Each row below holds a small network's activations on one input, seen along a few directions.
In each table, some parts of the input vary, and every possible input appears once, in random order.
A made-up example of a description, with smaller parts first: line(4) and (point or ring(11) or (values(2) and ring(8))).
Shared parts are said once, and a part with two or three values counts as separate values.
In the rows, zero is written as 128.

Other details of the inputs shift rows strongly along two fixed directions, in all tables alike. That doesn't count.

Rows:
r1: [162 200 153 165  95 158 183  56 120  87 150]
r2: [ 84 104 147 125 180 103 139 117 103 171 162]
r3: [ 98  98 136 126 168  60 107 108 106 144 175]
r4: [113  87 108  78 133 144  65 227 163 138  58]
r5: [104  92 114  74 124 157  57 221 150 144  57]
r6: [175 171  99 113  50 199 122 172 177  59  42]
r7: [163 190 146 179 109 165 180  55 117  92 150]
r8: [172 197 158 155  78 166 184  86 120  95 161]
r9: [107  86 106  87 118 163  62 213 152 151  45]
r10: [178 178  75 106  48 179 140 194 168  36  61]
r11: [123  90 139 145 186  81 104  91  99 178 165]
r12: [107  87 137 116 165  75  97 119 107 143 182]
r13: [ 97  76 136 132 150  73 114 103 119 164 169]
r14: [166 181  60 118  58 172 140 179 168  43  43]
r15: [193 173 137 162  71 123 182  69 144 107 154]
r16: [ 97  93 176 112 169 128 109 116  93 159 165]
r17: [ 96  95 129 133 174  61 106  93 104 150 177]
r18: [ 94  76  87  73 119 139  78 225 154 128  57]
r19: [ 83  82 141 131 161 119 145 113 117 188 155]
r20: [114  79  83  73 127 103  44 217 163 110  76]
r21: [ 79  98 143 129 160  95 142 115  99 160 156]
r22: [196 198 133 167  90 111 179  53 129  93 166]
r23: [193 180  49 132  70 143 106 169 177  24  58]
r24: [ 99  98 147 157 191 114 125 102 104 184 155]
r25: [ 95  69  79  85 115 144  82 217 156 134  46]
r26: [168 178 146 172  76 154 201  81 146 113 146]
r27: [160 200 163 157  94 151 184  68 118  83 154]
r28: [163 194 140 185 100 166 184  64 117 110 149]
r29: [169 174  51 133  69 181 137 178 166  47  40]
r30: [160 204 149 172  89 156 189  61 118 106 154]
r31: [200 184 141 147  87 122 167  82 129  87 171]
r32: [ 90  96 177 118 156 127 121 106 106 169 160]
r33: [120  98 154 122 173  67 107 105 101 170 169]
r34: [ 93  94 150 117 175 116 135 124 103 169 174]
r35: [136  81  99  69 128 113  45 216 160 132  67]
r36: [ 85  94 148 120 161 117 144 119 116 178 166]
r37: [101  96  76  82 156 142  69 214 149 130  53]
r38: [170 202 152 169  93 137 198  82 132  94 154]
r39: [ 96 102 156 141 181 105 125 105 105 181 157]
r40: [ 88 110 169 129 165 113 120 112  92 178 153]
r41: [107  97 165 123 169 115 123 128 108 170 166]
r42: [ 85  95 127 148 196 117 135 103 100 179 158]
Description of these inputs: line(6) and (values(2) or line(5)).
Question: Changing only the line(6) part turns r15 into r11. The same change can be made to r19. Which row results?
Answer: r42
Question: Change only the line(5) part in r5. List by row number the other rows that result.
Answer: r4, r18, r32, r36
Question: Change only the line(5) part in r2. List by row number the other rows that result.
Answer: r21, r27, r38, r40
Question: Change only the values(2) part in r17. List by row number the other rows that result.
Answer: r22

Rows:
r43: [101  87 183  84 161 133  65 162 119 175 115]
r44: [148 159 120 119  24 181 198 159 172  91 104]
r45: [117 146 129 165 144  85 169  53  92 122 191]
r46: [ 81  48 101  85 130  66 112 169 145 159 140]
r47: [162 175  64 165  96 141 144 114 155  58 103]
r48: [120  83 144  96 167  68  55 151 123 149 133]
r49: [121 154 193 143 149 144 178  76  96 151 195]
r50: [204 183 158 121  63 185 125 134 148  89 105]
r51: [105 148 147 187 157 151 203  60 101 179 162]
r52: [124 142 108 193 162  91 184  54 106 154 181]
r53: [192 187  97 127  90 128 141 140 153  45 122]
r54: [112 113  70 104 121 200  74 217 163 100   4]
r55: [141  83 142  97 155  73  49 141 119 153 140]
r56: [ 64  84 136 105 171 144  95 161  99 168  97]
Question: What is each input in this table made of?
Answer: values(2) and (point or line(6))
Question: Which other rows agree with r50 in the values(2) part? List them by row number.
Answer: r43, r44, r49, r51, r54, r56
